A small network was shown many inputs. Here are its activations along a few directions, one row for each input.
In each table, some parts of the input vary, and every possible input appears once, in random order.
Descriptions start from the smaller parts, as in this example, which fits no table here: ring(8) and (point or ring(11) or (values(3) and line(6))).
Shared parts are said once, and a part with two or three values counts as separate values.

Other details of the inputs vary at random and push rows far along two fixed directions, the same in every table; ignore that.

Rows:
r1: 417,-479,-495,-877,773,831,199,546,378,-512,-225
r2: -79,6,2,-218,-62,-255,-81,-155,105,-139,264
r3: -94,187,5,-160,-186,-84,-196,-308,-78,-189,482
r4: -197,462,279,824,-290,-533,-111,103,-236,407,-446
r5: -220,308,-134,-34,93,-11,-140,-62,93,-189,362
r6: -425,383,236,262,-358,-595,-22,-614,123,-41,652
r7: 483,-561,-87,-38,196,609,208,447,-117,250,-654
r8: -46,-147,-280,-395,532,186,234,-19,208,-357,156
r9: 158,0,161,395,-273,140,-77,196,-251,485,-437
r10: 248,-262,214,186,-76,162,170,295,-28,263,-609
r11: 54,-202,-169,-329,88,112,35,-75,16,-169,284
r12: 113,-22,256,294,-277,62,31,217,-67,339,-440
r13: 0,-119,-63,-261,29,173,162,-173,168,-199,348
r14: -197,195,61,-59,-185,-369,-102,-315,197,-77,392
r15: 166,-159,-54,287,236,293,93,406,-186,204,-548
r16: -22,-13,41,502,68,89,98,265,-267,343,-561
r17: -175,66,40,8,-105,-363,-56,-321,3,-48,398
r18: -50,23,-13,-70,-113,-131,-69,-300,-109,-164,369
r19: -45,-36,-305,-381,380,385,56,121,159,-291,142
r20: -90,122,10,-207,-143,93,5,-207,131,-139,448
r21: 57,-96,-13,-320,50,-97,-67,-169,85,-298,202
r22: 155,-71,177,251,-221,-24,-124,285,-222,393,-487
r23: -328,356,215,299,-348,-692,-186,-597,-123,-47,551
r24: -92,106,-56,-219,-132,-37,-153,-163,-22,-81,426
r25: -68,210,229,733,-42,-279,14,155,-291,419,-505
r26: -86,121,-19,-185,-149,-109,-123,-151,196,-70,313
r27: -28,-58,-293,-440,405,123,178,84,270,-403,60
r28: 322,-374,-202,-695,282,418,-12,136,152,-408,55
r29: 102,-98,218,476,-163,-102,41,70,-177,436,-416
r30: -31,154,39,368,-10,6,-4,302,-109,285,-574
Description of these inputs: ring(5) and (values(2) or line(4)).
The inputs of r16 and r8 match in every part but the ring(5) part. If r18 is changed in the same way as r16 into r8, which row does it become?
> r23
List by row number the other rows that have the ring(5) part in common with r21.
> r2, r4, r10, r14, r27
List by row number the other rows that have the ring(5) part in common with r26.
> r1, r12, r22, r28, r30
Which other rows does r16 become when the values(2) part takes its other values? List them by row number.
> r15
